Each row has a name. Each piece below is followed by the name of the row it came from, unless a question asks for something else. Each question is about the rows just above it. Places in a row count from 0.

[-0.02  1.99  1.59  0.92  1.12 -0.12  0.02 -2.37  3.78  1.39] = H
[-3.00  3.23 -0.84  2.35 -2.38  2.76  0.94 -2.83 -1.80  4.15] = E
[ 0.80 -0.24  0.59  2.81  2.13 -0.48  1.30  0.97 -0.54  3.27] = P
[-3.00  3.23 -0.84  2.35 -2.38  2.76  2.77 -2.83 -0.13  4.15] = F
[ 0.80 -0.24  0.59  2.81  2.13 -0.48  1.30 -0.25 -0.05  3.27] = D
[ 0.80  0.63  0.59  2.81  2.13 -0.48  1.30  0.97 -0.54  3.27] = A
[-5.63 -3.41 -8.11 -2.90  2.42  5.50  5.54 -2.15  1.09 -2.69] = J
[-0.85 -0.76 -3.13  3.85  4.40 -1.46  2.05  3.34 -0.24 -1.21] = L
Which entry of H is missing from [ 1.12 -0.12  1.59 -2.37  0.02  1.99  0.92  3.78 -0.02]? => [1.39]
Which entry of D is missing from [ 2.81  1.30  0.59  2.13  3.27 -0.25  0.80 -0.48 -0.05]? => [-0.24]
Shuffled F with one entry gone: [-3.00 -0.13 -2.83  2.77 -2.38  3.23  4.15 -0.84  2.35], missing => [2.76]

[ 6.19  4.73 -4.35 -3.97  0.86 -1.00 -2.43  0.64  6.37 -3.96  0.70 -1.70
  6.25  3.15]  rapog
[ 3.14 -0.41 -1.08 -4.16  2.55  2.88 -3.16  4.00  3.13  1.00  4.67  3.85
 -3.50 -5.41]  bebak
[-4.64  1.59  5.33  2.92  4.21 -5.76  3.23 -4.36  5.34 -2.10  0.03 -1.80
  2.79  2.09]  losa
[ 2.57 -5.16 -2.77  4.67  8.18 -3.11 -2.89  0.65 -5.36 -3.09 -2.69 -2.45
 -0.98 -2.60]  Bogaz
[-5.43  2.23  4.60  1.12  0.54 -5.14  5.71 -0.63 -8.16 -0.06  2.24  1.69
 -3.64  2.90]  Fav
[-0.27 -2.69 -1.08  1.11  0.66  2.90  3.66 -3.44  3.86 -4.37 -2.33 -3.12
  2.89 -0.78]  gife
[ 1.48 -0.21 -2.08 -2.45 -7.22  4.79  0.09  2.36  2.35 -2.58 -2.73  3.39
  3.24  2.76]  fefi
Which entry of gife is missing from [ 1.11 -3.44 -3.12  3.86  0.66  2.90 -2.69 -0.78 -0.27 -2.33 -1.08  3.66
 -4.37]? => [2.89]
Which entry of rapog is missing from [-4.35 -2.43 -3.97 -1.70  0.64  6.37  0.70  3.15  4.73 -1.00  6.25  6.19
  0.86]? => [-3.96]
Shuffled Fav with one entry gone: [ 2.90  1.69 -3.64 -5.14 -8.16  2.24 -0.63  1.12  4.60  5.71 -5.43 -0.06
  0.54], missing => [2.23]
Which entry of fefi is missing from [ 2.35  1.48 -7.22  3.24  0.09  2.76  3.39 -2.58  4.79 -2.08 -2.45 -0.21
 -2.73]? => [2.36]
[3.14] is at row and place => bebak, 0
bebak without one entry, shuffled: [-5.41 -0.41 -3.16  4.00  2.88 -1.08 -4.16  3.13  3.85  2.55  4.67 -3.50
  1.00]. Gone: => [3.14]

[ 1.35  0.31 -1.15 -5.40  0.32  0.37] = palaz
[-1.15  5.06 -0.61 -0.07  2.44  1.97] = dako
[ 0.79 -3.86 -1.00  0.27 -0.62 -3.85] = dipu
[ 3.16  2.85 -0.01 -4.62 -1.44  7.08] = Refo
[ 4.03 -2.92 -0.98 -7.65  0.24  0.34] = tolu
[ 1.10  2.72 -1.42 -3.97  1.87  2.35] = sor
[ 0.95 -1.78 -1.77 -2.31  1.51  3.91] = nak
[-5.93  1.44 -3.88  9.20 -0.01 -3.87] = vel
[-0.83  6.12 -2.91 -1.13  3.14  4.41] = Buri
[ 0.95  5.35 -1.77 -2.24 -0.13  7.15] = bol
Where in the named rows is [-0.61]? => dako, 2
Shuffled palaz with one entry gone: [-1.15  0.32  1.35 -5.40  0.37], missing => [0.31]
Row and place of [-3.87] in the named rows: => vel, 5
Which entry of nak is missing from [ 0.95 -1.78  1.51  3.91 -2.31]? => [-1.77]
Row and place of [-3.97] in the named rows: => sor, 3
Which entry of dipu is missing from [ 0.27  0.79 -1.00 -3.85 -0.62]? => [-3.86]

[-1.59 -1.37  3.18  2.76]  fatab
[ 4.60  0.15 -4.65 -2.59]  nur
[ 7.15  3.01 -1.16 -1.97]  Lazo
[-1.30 -3.08 -2.67 -3.09]  Zisiz
[-2.53  0.75  6.09  3.02]  fetu
[-0.05  1.23  0.79  1.61]  bivok
[ 3.19 -0.39 -4.11  2.01]  zeze
[6.10 1.33 0.79 1.61]  nen
Where in the named rows is [3.01]? => Lazo, 1
Row and place of [6.09] in the named rows: => fetu, 2
Shuffled Zisiz with one entry gone: [-3.09 -1.30 -2.67], missing => [-3.08]
Row and place of [3.19] in the named rows: => zeze, 0

